These are the activations of a small neural network, seen along a few directions. Each row is one input.
Each table varies a few parts of the input and shows all the possible inputs, shuffled.
A made-up example of a description, with smaller parts first: ring(8) and (point or line(11) or (values(2) and line(6))).
Shared parts are said once, and a part with two or three values counts as separate values.

Other details of the inputs vary at random and push rows far along three fixed directions, the same in every table; ignore that.
To show where, the next rows are all for the same input, with only those details redrawn:
[ 31 -25  17  -1  17   4  -5   8 -29  -5   7  18  10]
[-14  11   5 -40  15 -12 -39 -12 -12   6 -12  -7  10]
[ 37 -23   3   8  -1   1   7  15 -21 -12   3  23   8]
[ 15   1 -32   5 -38 -15  11  16   9 -17 -13  15   4]
[ 26 -21  15   3  15   4  -2   6 -24  -2   9  11   7]
[ -8  -1  20 -14  28   3 -19 -13 -17  15   9 -18   3]
[ 28 -15  -8   7 -12  -4   8  15 -12 -13  -2  19   7]
[ -7  -3  23  -5  30   7 -12 -14 -17  19  16 -24  -2]

Table:
R1: [ 31 -23  25   3  12   5   5  11 -19  -6   8  18   2]
R2: [ -2   4 -12 -36  -2 -15 -20   7 -14 -13 -24  24  10]
R3: [-25  19 -21 -11 -18 -14  -1 -12  21   4  -4 -21 -14]
R4: [  6 -13   4  17   8   2  15   6 -11  -6   7   0  -2]
R5: [ 19 -15  15  11   7   6  18  12 -14  -9   5  15  -2]
R6: [ 17 -22   2  24   2  47  -1  -2  16  22   7  25  22]
R7: [ -3   2 -10  47 -10   7  44   2   8   3  17 -21 -17]
R8: [-14  14  12  -6  20  -3 -12 -15   0   5   3 -22  -3]
R9: [-18  22  -9 -19  -7 -10  -4  -1   9   2  -9  -9  -8]
R10: [ -3   1   5   7   1  -4   3   0   7   2   5 -16  -4]
R11: [-21  19   5   5   3  -1   8 -12  13  18  10 -34 -16]
R12: [ -1  -5  19  25  18  11  21  -4  -8   6  19 -17  -8]
R13: [  6 -11  30  -5  38  10  -5  -2 -29   7   9   3  -2]
R14: [  4  -8  -2  34  -1   3  31   7   1  -4  12  -8 -10]
R15: [-36  11   1  13   9   2  17 -14  11  16  13 -38 -20]
R16: [ 14  -9 -19   1 -20 -12  14  21   0 -23 -14  26   0]
R17: [ -9  14 -17 -27 -14 -21 -12  10   7 -17 -26  16   3]
R18: [-16  11   1   5   1  -4   5 -11   5   4   4 -24  -1]
R19: [-16  15   9 -30  22  -9 -32 -13 -14   6 -10 -11  10]
R20: [-18   4  25 -15  30   3 -11 -12 -12  10   4 -14  -4]
R21: [ 18 -15  -2  39 -16   6  37   9   5  -3  18  -7  -8]
R22: [ 14 -15  28  -2  32   2 -11   1 -25  -2   7   3   9]
R23: [  0  17 -28 -12 -24 -19  -1  12   5 -20 -26  17   8]
R24: [-19  20 -21 -22 -19 -17 -10  -4  12   3 -14 -11  -5]
R25: [ -3  -6 -13  55 -25  48  12  -5  29  22  12   1   1]
R26: [ -8  18 -15 -12 -14 -13   2   7   6  -9 -17   7  -3]
R27: [ 18 -20   5  14   5  44 -11  -1  13  20   2  31  25]
R28: [-23  24  -3 -26   2 -13 -24 -13   6   9 -11 -21   2]
R29: [  9 -18  24  -5  24   3  -7   0 -17   5  10  -1  -3]
R30: [ 23 -12   7  12   8   0   5   6 -12 -12   4  11   3]
R31: [11 -5  3  6  1  4 15 10 -8 -1  7  6 -9]
R32: [-15  15 -15  21 -17  -3  21  -6  19  10   9 -32 -13]
R33: [-24  28 -10  -5 -11 -11  -2 -10  20   9  -4 -28  -6]
R34: [ 20  -6  -5 -12  -5  -8  -1  14  -9 -24 -15  33   3]
R35: [-10  11   3 -11   3  -6  -7  -6   3  10   0 -14  -7]
R36: [-17  11  -9 -14  -8 -15 -12  -5  12   1  -9 -15   1]
R37: [-12  15 -38 -16 -32 -20   3   6  16 -18 -22  11  -5]
R38: [ -4  17 -40  -9 -37 -23   1   5  17 -21 -21   8   4]
R39: [ 32 -18  -2   9 -10  -2  12  14  -6 -16   1  22  -4]
R40: [-21  10 -10  12 -17  -4  19  -9  19  11   9 -30 -17]
R41: [-12  -7  29 -17  37   7 -13 -13 -24  11   9 -10  -1]
R42: [  7  -6   9  -9  12  -2 -12  -5  -8  -2   4  -1   2]
R43: [ 10 -23  17  10  23  50 -19 -11   3  32  11  18  24]
R44: [ 14   2 -32  22 -36 -12  26  16   7 -18  -7  10   2]
R45: [ 21 -13   2  -6   1   0   6  15 -17  -9   0  21   0]
R46: [  6  -3   4 -50  13 -12 -36   1 -18 -14 -17  26   8]
R47: [  0  -2   5  27  -5   4  25  -2   9   8  18 -22  -9]
R48: [ -1  -7  14  10   7   5  12  -5  -2  11  16 -16 -11]
R49: [-19  13 -11  14 -13  -6  15  -9  14   3   5 -27  -5]
R50: [-17  16 -22 -11 -18 -15  -7 -10  17  -2  -7 -15  -4]
R51: [-10   8  13 -51  21 -12 -44 -10 -17   6 -15   1  10]
R52: [-11   0   8  18  13   7  20  -7   2   8  16 -18 -19]
R53: [  7   6 -27 -11 -30 -18  -2   9   5 -13 -16  12   7]
R54: [ -7   1  -9  30 -11   0  35   7  14  -1   9 -14 -18]
R55: [-13  -3  25  15  22  50 -32 -18   7  34  10  -2  12]
R56: [ 20 -11  -5   1  -9  -6   7  13 -12 -22 -10  25  10]
R57: [  7  14 -35  -1 -42 -21   8  11  25 -21 -18  10  -1]
R58: [ -5  17  -8 -20 -11 -19 -14   1   5 -13 -19   3  12]
R59: [ 32 -17  -9 -11 -13 -10  -3  16  -9 -22 -12  34   4]
R60: [  8   4 -14 -40 -11 -18 -22  11  -4 -22 -24  30   5]
R61: [-10   5  26 -16  30   0 -21 -15 -15   9   4 -17   7]
R62: [ -7   7  10  30  12   8  24  -4   0   9  15 -24 -12]
R63: [ 22 -17  -1  14  -7   0  21  21  -5 -13   4  17  -8]
R64: [ 15 -13 -13  26 -19  -4  24  12   6  -8   7   0  -5]
R65: [-36  25 -16 -10  -9  -8   3 -11  16  13   0 -28 -16]
R66: [  0  13 -20  -8 -25 -18   3  11   9 -22 -22  13   8]
R67: [-33  33 -19  -5 -17 -19  -3  -9  28   0 -12 -29  -3]
R68: [ -6 -10  -4  53 -14  51   8  -9  22  28  17  -4   1]
R69: [ -2  13  -9  36 -13   0  32   2  14   3  12 -23 -12]
R70: [-13  -2   6  40  -1  50  -6 -13  21  32  15  -8   2]
R71: [-11  -3  31 -28  36  -2 -30 -12 -15  13   3 -14  -1]
R72: [ 19  -7  -7   6 -22  20 -20   3  15   6  -7  50  30]
R73: [ 14 -21  11   1  12   3   7  11 -16  -3   9  10  -6]
R74: [-15   7   5  -2   4  -2   6   0   9   5   6 -18 -14]
R75: [-34  17  -9 -16  -6 -13  -9 -14  17  12  -3 -31 -12]
R76: [ 26 -25  11  -5   6   4   6  14 -23 -11   5  24   2]
R77: [ -4  -5  27 -20  32  -2 -26  -8 -15   8   3 -11   6]
R78: [-14   5  11  24  14   5  18  -5   4   7  14 -28 -12]
R79: [-10  -3  17 -24  28   3 -17 -12 -15   8   8  -8  -8]
R80: [ 19  -9 -25   3 -38  14 -19   6  16   2 -13  57  33]
R81: [-22  25 -20 -15 -12 -17 -11 -12  15  -4 -12 -14   0]
R82: [ -8   0  18 -19  18   1  -9  -4  -9   6   4  -6  -4]
R83: [ 11 -15  15  24  16   6  15   2 -10   0  17  -9  -2]
R84: [ 15   0 -13  36 -18  -1  33  12   5  -8   7  -2  -6]
R85: [  4 -10   5  14   1   4  22   5  -6  -3   7   2  -7]
R86: [  3  -5  24 -15  29   2 -20 -11 -14   5   7  -8   3]
R87: [-19  13  -1 -40   8 -15 -32  -9 -10  -7 -21   2  13]
R88: [ -4  -4  -1  26   3   7  30  -2   3   2  15 -12 -20]
R89: [ 32 -26  10   5  11  -1  -2  14 -26 -17   0  24  13]
R90: [ 22 -23   6  12   2   3  18  18 -12 -10   9  15  -7]
R91: [ 15 -10  -4 -10 -12  -6   6  14  -6 -14  -6  21   1]
R92: [ 19  -4  -2  -6 -14 -10  -1  11   0 -15  -9  16   9]
R93: [ -1  11 -36  25 -54  14   3   2  44  11  -7  32  20]
R94: [  2 -13  11  36   1  40   0 -13  15  33  25  12  13]
R95: [-13  12  -3 -18  -7 -15 -12  -2  12   1 -10  -9  -4]
R96: [-22  13   0 -26   0 -11 -21 -14   3   6  -7 -19   4]
R97: [  3   1  -4 -23   5 -10 -17   3 -19 -12 -17  17  12]
R98: [ -8   4  22 -29  21  -2 -18  -5 -11   5   0  -3  -1]
R99: [ 28 -25  21   8  24   5   2  13 -28 -14   4  21   8]
R100: [ -6  16 -11 -26  -4 -17 -18   0   3 -17 -22  10   7]
R101: [ 10 -11   9   7  13   5  12   7 -19  -3   4  10  -4]
R102: [-11   6  18  -8  20   1  -8 -14   1  12  10 -21 -12]
R103: [ 15 -11  14  -6  14   3   1   6 -12  -6   6  12  -6]
R104: [ 11  -9  -7  38  -5   6  36   6   2  -8  13  -3 -12]
R105: [-27  27 -25   5 -18 -12  11  -8  25  -5  -8 -20 -11]
R106: [ 23 -12   8 -23  -2 -10 -14  11 -15 -14 -12  27  11]
R107: [-13  13 -14 -28  -1 -15 -20  -6  -3 -12 -18   5   7]
R108: [-27  11   2  12  10  43 -14 -25  37  44   8 -18  11]
The inputs of R57 and R50 match in every part but one. If R11 is changed in the same way as R57 into R50, which row does it become? -> R24
The inputs of R92 and R47 match in every part but one. If R74 is changed in the same way as R92 into R47, which row does it become? -> R63
The inputs of R37 and R52 match in every part but one. If R49 is changed in the same way as R37 into R52, which row does it become? -> R61
Describe the family of inputs behind these rows. -> line(4) and (values(3) or (values(4) and ring(6)))
Change only the values(4) part in R47. List by row number the other rows that result. -> R28, R77, R86
Change only the values(4) part in R22. List by row number the other rows that result. -> R30, R61, R84
Start at R1 and move only the line(4) part, one step at a time. The first step leads to R106. Which rows follow, in order? -> R48, R40
Start at R95 and move only the ring(6) part, one step at a time. The first step leads to R74. Which rows follow, in order? -> R17, R78, R67, R10

Table:
R109: [ 21 -14   5   1  -1   4   1   9  -8  -6  -1  21   8]
R110: [-13  13 -11 -14  -6 -15   2   1   3  -7 -10  -3  -7]
R111: [-16   1  11   7  17  11  -2 -12   1  16  13 -19  -5]
R112: [-10  12 -10 -13 -10  -6 -12  -4  10   1  -8   2   4]
R113: [ 5 -8  9  5  9 11 -3  1 -6  3  3  3  2]
R114: [ -7   0  11   4  12   9  -1 -11  -1  14  11 -12  -2]
R115: [-15  16  -7  -7  -8  -2  -8  -6  13   6  -6  -9  -1]
R116: [ 12 -10   4   1   4   5  -4   2  -8  -2   2  14   6]
R117: [ -6   1  13   7  12   9   1  -8   2  14  12 -12  -4]
R118: [12 -9  7  1  5  5 -2  5 -5 -1  1 13  5]
R119: [  5   4 -15 -12 -18 -16   6  15  -1 -21 -16  19  -1]
R120: [ 15  -5   6   3   5  -7  -1   5 -18  -7   0   2  10]
R121: [-24  16  -9 -12  -5  -4 -11 -13  12   9  -5 -14   0]
R122: [ 23 -15   1   2   2  -5  13  13 -14 -15   2  13  -3]
R123: [-19  13  -9 -11  -6  -3 -10  -7  13   6  -9  -9   2]
R124: [ 20 -13   1   3   1  -5  12  13 -13 -12   1  15  -5]
R125: [  3   4 -27  60 -40  10  58  11  34   1  15 -14 -21]
R126: [ 0 -4 12  1 12  8 -1 -3 -2  8  5 -3  1]
R127: [ -5  -3  14  -1  12  -2   0  -5  -6   7  11 -19 -12]
R128: [-2 -5 10  6 12 10 -2 -3 -2  8  7 -4  0]
R129: [ 0 -3  8  4 10 10 -4 -6 -5  7  7 -3  0]
R130: [  4   6 -15 -13 -17  -6 -11   4   5  -9 -15  17   8]
R131: [ 11 -13   3   0   4   6  -3   4  -9  -3  -1  13   7]
R132: [-15  13 -10 -19  -8 -17  -5  -3   7  -4  -7 -14  -6]
R133: [  2   1  13   9  16  -5   0  -7  -8  -4   6 -14   3]
R134: [  1   4 -17 -12 -16  -5 -11   6   4 -10 -17  16   8]
Describe the family of inputs behind these rows. -> values(2) or line(6) or (values(3) and ring(6))
List by row number the other inputs of the same sort as R119. -> R110, R122, R124, R127, R132

Table:
R135: [-19  12   7 -20  16 -19  -9 -15  -3   1   4 -29 -10]
R136: [ 19  -4 -13  27 -21 -15  43  17   8 -23   5   4 -16]
R137: [-31  17  -1  10   1   8  11 -14  20  20  10 -26 -12]
R138: [ 38 -16  -2  17 -13   1  13  21  -9 -20  -6  36  12]
R139: [ -8   5   2  -5   5  -1 -12 -11   0   6   1 -14   6]
R140: [-17   9  -4  22  -1  10  13 -12  10  18  16 -24 -10]
R141: [ -2   3 -11 -14  -7  -1  -9   1   1  -4 -11  15   7]
R142: [ 27 -25  40  -6  38  17 -16  -1 -30   8  14  15  12]
R143: [ 19 -22  28  -7  37  -3  -3   0 -35  -8  13   4  -4]
R144: [ 29 -14   2   4  -1   6   2  16 -14 -14  -5  37  13]
R145: [-20  19 -38   3 -34 -13   6   3  26 -10 -19  -5   2]
R146: [-15   0  11  17   9  13   5 -13   9  20  20 -32 -14]
R147: [ 42 -25   5  23  -5   5  15  18 -13 -16   4  26  12]
R148: [-14   3  13  15   9  11  10 -13  12  22  20 -28 -12]
R149: [-21   4  19 -37  37  -1 -47 -20 -18  11  -7 -12  14]
R150: [-25  16   5 -13   6   1 -15 -15  15  18   2 -27  -7]
R151: [ 20  -7 -35  31 -48  -2  34  19  25 -12  -2  12  -9]
R152: [ 21 -26  38  12  30  19  -3   0 -19   8  21   2  -1]
R153: [ 36 -31  14 -17  17   9 -20  16 -30 -14  -8  46  15]
R154: [-17  13  -9  25 -17   5  26  -4  27  13  11 -20 -13]
R155: [ 24 -34  44  20  41  31   5   4 -28   7  25   9  -3]
R156: [-15  25 -36   7 -41 -17  11   7  34 -12 -21  -5   2]
R157: [-31  23 -13  13 -12   6  17 -11  28  15   5 -26 -14]
R158: [-16  19   5 -30   8  -7 -33 -13   2   9  -9  -6  11]
R159: [ 34 -22  -7   1 -10   5   2  16 -14 -15  -5  39  12]
R160: [-27  21  10  11  10   8   3 -17  14  22  13 -31  -9]
R161: [ -2   1  10   5  15  -8  16   0  -7  -7   9 -12 -15]
R162: [ 2 -6 20 24 23 18 11 -6 -9 11 16 -9 -3]
R163: [ -6  13 -12 -28 -10 -18 -28   0   6 -10 -25   7  18]
R164: [ -5   7 -10 -30  -4 -15 -33  -3  -1  -8 -22   7  19]
R165: [ 19 -14 -23  32 -33   5  29  17  13 -13   2  15  -8]
R166: [ -3   9 -15 -52 -13 -19 -43   0   0  -8 -30  26  21]
R167: [ 16  -2 -14 -30 -17 -27 -10  17 -15 -23 -22  20   7]
R168: [-32  14 -10   9  -6   7  10 -13  22  18   8 -27 -15]
R169: [ 33 -25  10 -12  14   4 -17  13 -32 -19 -11  41  22]
R170: [-29  12   2  12  11   8   1 -20   8  19  12 -37  -6]
R171: [ 22  -4 -18  36 -32  -1  31  14  13 -11   2  10   0]
R172: [-8  1 -6 -6 -2  4 -8 -4  6  6 -1 -4 -4]
R173: [  0   6 -31   7 -38  -7  13   6  24  -5  -7   4  -3]
R174: [-29  15  22 -31  25   2 -35 -18   3  15  -4 -19   0]
R175: [ 11 -18  24  38  15  22  27  -4  -3  20  34 -14 -10]
R176: [ -1  12 -28  12 -33 -10   9   2  18  -7  -9  -1   3]
R177: [  7 -12  34  15  32  22   6  -7 -12  17  23  -8  -4]
R178: [-26   9   2  -3   7   7  -8 -13  10  13   4 -20  -9]
R179: [-18  20 -34 -41 -29 -20 -29  -1  17  -8 -33  15  10]
R180: [ 12 -15   4  35  -2  19  34   8   5   4  17   3 -11]
R181: [-17   9  21 -21  29   5 -32 -22 -11  21   7 -18   6]
R182: [ 14  -4  -9   5 -13 -11  23  20  -9 -18  -5  11  -8]
R183: [-23  13   9 -29  21  -4 -33 -11  -4   4 -14  -7  12]
R184: [ 35 -25  12 -14  16   4 -23   9 -35 -14  -9  41  23]
R185: [-20  21  -8 -41   1 -14 -37  -6   1  -8 -29   8  18]
R186: [ -3  17 -32  -5 -40 -30  18  15  14 -18 -16  -4  -8]
R187: [-11  12 -13 -30  -3 -27 -11   1  -3 -18 -17   3  -3]
R188: [-18  26 -21 -19 -22 -17 -14  -1  19  -9 -25  -1  10]
R189: [ -9  12 -11 -27  -4 -10 -27  -3  -3  -7 -22  14  15]
R190: [  4 -16  32  17  39  26   2 -10 -22  18  26  -7  -2]
R191: [ -6  -2  -3  33  -4   1  43   5  -2   3  20 -26 -25]
R192: [ 12   0 -21  24 -33   0  27  17  23 -10  -4  11  -8]
R193: [-14   2  19 -32  31  -9 -21  -9 -27   7   0 -17  -4]
R194: [-16   3  20  15  18  16  10 -12   9  23  20 -26 -13]
R195: [ 22 -20  -9  26 -15  10  25  12  -1  -3  10  18  -1]
R196: [-25  15  -5   9  -4   6   7 -18  19  22  13 -34 -11]
R197: [ 30 -12   2 -16  -5 -17   3  25 -22 -26 -16  31   6]
R198: [ 14  -2   9 -36  12 -26 -21   4 -19 -21 -12  14   7]
R199: [ 14 -22  15  14  16  18   9   2 -15   6  15  12   0]
R200: [ 21 -14  -6  27 -13  12  26  17   6  -8   5  17  -7]
Describe the family of inputs behind these rows. -> ring(6) and (values(2) or line(9))
The inputs of R188 and R147 match in every part but the ring(6) part. If R194 is changed in the same way as R188 into R147, which row does it become? -> R148
The inputs of R200 and R151 match in every part but the ring(6) part. If R182 is changed in the same way as R200 into R151, which row does it become? -> R167
List by row number the other rows that have the ring(6) part in common with R190. -> R141, R145, R153, R168, R169, R178, R187, R189, R191, R199
Start at R144 and move only the ring(6) part, one step at a time. The first step leads to R190. Which rows follow, in order? -> R140, R181, R158, R160
Change only the values(2) part in R161. List by row number the other rows that result. -> R182
